| 178 | 152 |  71 | 155 | 127 | 177 | 131 | 107 | 127 | 135 | 150 |
| 163 | 169 | 100 | 116 |  59 | 106 |  89 | 146 | 161 |  75 | 157 |
| 146 | 143 | 102 | 120 |  85 | 116 | 111 | 144 | 151 | 103 | 142 |
| 133 |  94 |  89 | 155 | 179 | 186 | 174 | 108 | 108 | 189 | 116 |
| 122 | 137 | 138 | 107 |  87 |  91 | 105 | 151 | 150 |  94 | 133 |
| 157 | 117 |  74 | 161 | 164 | 194 | 161 | 102 | 112 | 175 | 131 |
| 113 | 144 | 175 | 117 | 126 |  98 | 107 | 128 | 123 | 103 | 127 |
Counting starts at 1.
The entry directly below the largest entry -> 98
The entry in row 2 and column 1 -> 163
Which number is the bottom-right entry?
Answer: 127
Which number is the top entry of the column that holds the smallest entry?
Answer: 127
Which number is the entry in the top-right corner?
Answer: 150
Which number is the top entry of the column that holds the largest entry?
Answer: 177
Which number is the entry just left of the centre entry?
Answer: 179
Which number is the entry at row 3, column 1?
Answer: 146
Which number is the centre entry?
Answer: 186
The entry in row 3 and column 3 -> 102
The bottom-left entry: 113
The entry at row 1, column 1 is 178
The entry at row 3, column 2 -> 143
Which number is the maximum?
Answer: 194
The entry directly below the centre entry: 91
The entry directly below 120: 155
Which number is the entry directly above 189?
Answer: 103
Which number is the entry in row 1 and column 3?
Answer: 71
The entry just right of 74 -> 161
Which number is the entry at row 1, column 2?
Answer: 152
Which number is the entry just left of 75?
Answer: 161

arr = | 146 | 202 | 108 | 110 | 130 | 103 | 167 | 150 |
The third entry from the right is 103
The 3rd entry: 108
The second entry is 202
What is the second entry from the right?
A: 167
The last entry is 150

Read these off the array that follows.
1) Find the first entry of the largest entry's row.
2) Find the entry just right of the largest entry.
3) Find the entry directly above 167.
4) Find the 3rd-last entry, reading row by row.
5) Find the top-right entry.
6) Find the 1st entry on the main diagonal.
| 153 | 114 | 129 | 106 | 174 |  85 | 120 |  74 | 129 | 177 | 173 | 170 | 126 | 133 |
| 145 | 130 | 162 | 129 | 105 | 140 | 120 | 162 | 108 | 134 | 137 | 139 | 117 | 171 |
| 160 |  83 | 164 |  81 | 123 |  91 |  82 |  95 |  93 | 173 | 179 | 166 |  84 | 167 |
| 125 | 144 | 144 | 144 | 124 | 158 | 134 | 177 | 139 | 112 | 120 | 117 | 136 | 143 |
| 131 | 138 | 156 | 140 | 106 | 159 | 126 | 184 | 124 | 114 | 122 | 120 | 126 | 159 |
| 129 | 128 | 120 | 125 | 172 | 120 | 131 | 115 | 155 | 141 | 145 | 136 | 139 | 114 |
| 131 | 137 | 137 | 135 | 140 | 139 | 132 | 149 | 139 | 129 | 133 | 130 | 135 | 137 |
| 108 | 187 | 104 | 184 | 173 | 171 | 182 | 179 | 187 |  99 |  98 | 105 | 188 | 102 |
1) 108
2) 102
3) 171
4) 105
5) 133
6) 153

A =
| 129 | 130 | 138 | 159 | 111 |
| 138 | 129 | 103 |  83 | 159 |
| 117 | 148 | 149 | 161 | 128 |
| 135 | 132 | 105 |  82 | 162 |
| 145 |  94 | 102 |  97 | 111 |
| 123 | 146 | 119 |  89 | 171 |
| 140 | 122 | 101 |  83 | 151 |
| 117 | 160 | 124 |  90 | 186 |
| 137 | 111 | 101 |  75 | 142 |
| 134 | 116 | 137 | 168 |  91 |
| 129 | 119 | 142 | 168 |  93 |
| 133 | 121 | 136 | 163 |  99 |
| 141 | 118 |  99 |  79 | 148 |
| 119 | 152 | 150 | 170 | 128 |
Rows and columns are numbered from 1.
What is the entry in row 3 and column 1?
A: 117
What is the entry directly below 118?
A: 152
The entry in the bottom-right corner is 128
The smallest entry is 75
What is the entry in row 3 and column 2?
A: 148
The entry just right of 89 is 171
What is the entry directly below the largest entry?
A: 142
The top-right entry: 111
What is the entry at row 2, column 1?
A: 138
The entry at row 1, column 2 is 130
The entry directly above the largest entry -> 151
The entry just left of the smallest entry -> 101
The entry at row 1, column 3: 138
The entry directly above 152 -> 118
What is the top entry of the column that holds the smallest entry?
A: 159
The entry directly below the smallest entry -> 168
The entry in row 2 and column 2 is 129
The entry in the top-left corner is 129
The bottom-left entry -> 119
What is the entry just left of 89?
A: 119
The maximum -> 186
The entry directly above 146 -> 94
What is the entry just right of 135?
A: 132
What is the entry at row 3, column 3?
A: 149
What is the entry directly above 162?
A: 128
What is the entry just left of the largest entry?
A: 90
The entry directly below 161 is 82
The entry directly below 79 -> 170

a =
131  118  144  171  142  137  173  120   93  137  147  128  113  115
134  146  133  158  146   78  162  153  105  118  141  127  177  124
119  141  125  181  114  105  150   98   72  156  127  109  164  102
132  116  148   62  116  145  102  144  179  109  114  144   92  130
140  125  122   82  165  124  175  183  180  134  140  137  154  109
111  125  139  134  122  124   82  101  144  116  106  128  117  147
140  105  136  147  143  201  159   53   88  131  152  118   64  117
109  121  142  142  139  114  183  101  121  132  144  121  108  110
148  108  158  168   99  196  106   89   97  144  109  120   90  150
122  130  103  122  115  138  165  125  158  152  146  127  108  100
The last entry, reading row by row is 100
The largest entry in the last row is 165
Report the largest entry.
201
Report the top-right entry.
115
Report the 5th-last entry, reading row by row.
152
The bottom entry of the column that holds the largest entry -> 138
Report the bottom entry of the column that holds the smallest entry.
125
Report the entry just left of 93.
120
Report the largest entry in the first row.
173
The second entry on the main diagonal is 146
The bottom-left entry is 122
Report the third entry on the main diagonal.
125
Report the entry just left of the smallest entry.
159
The top-left entry -> 131
The 2nd entry in reading order -> 118
Report the 4th entry, reading row by row.
171
The last entry of the smallest entry's row is 117
The largest entry in the first column: 148
Report the fifth entry, reading row by row.
142
The entry directly above 62 is 181
The top entry of the column that holds the largest entry: 137
Report the entry directly below the smallest entry.
101
Report the third entry, reading row by row.
144
The entry just left of 92: 144
The smallest entry in the first column -> 109
The third smallest entry is 64
Report the smallest entry.
53
The entry directly below the largest entry is 114
The first entry in the row that holds the smallest entry: 140
Report the entry directly above the smallest entry.
101

Questions about the grid below. Rows and columns are numbered from 1.
1) What is the entry in row 3 and column 1?
2) What is the entry at row 2, column 1?
3) What is the entry in the top-right corner?
4) What is the bottom-right entry?
5) What is the entry in row 1 and column 2?
6) What is the entry directly above the largest entry?
7) What is the entry in the top-left corner?
8) What is the entry just left of the largest entry?
[[144 110 100 121 141 166 156 101 117 105 169 137 153 142]
 [135 139 136 151 112 115 141 127 109 127 148 142 129 142]
 [130 161 150 148 131 107 114 156 133 152 126 146 113 143]
 [126 146 147 137 132 116 117 149 140 147 116 133 119 130]
 [133 135 130 135 125 123 131 131 122 130 135 135 128 134]
 [132 133 125 132 130 129 129 127 122 128 137 136 128 137]
 [125 143 146 135 129 116 117 147 140 144 114 129 119 127]
 [142 130 114 133 136 143 142 117 115 119 161 144 138 147]
 [147 185 104 135 166 116  84 154 104 154 165 179  85 179]
 [128 112 132 118 139 152 139 123 151 127 120 116 148 118]
 [145 112 110 129 131 156 162 109 116 113 159 135 155 137]
 [124 116 123  93 170 165 111 140 176 140  99 110 135 110]
 [116 106 166 129 117 137 147 130 169 130  93  98 156  98]]
1) 130
2) 135
3) 142
4) 98
5) 110
6) 130
7) 144
8) 147
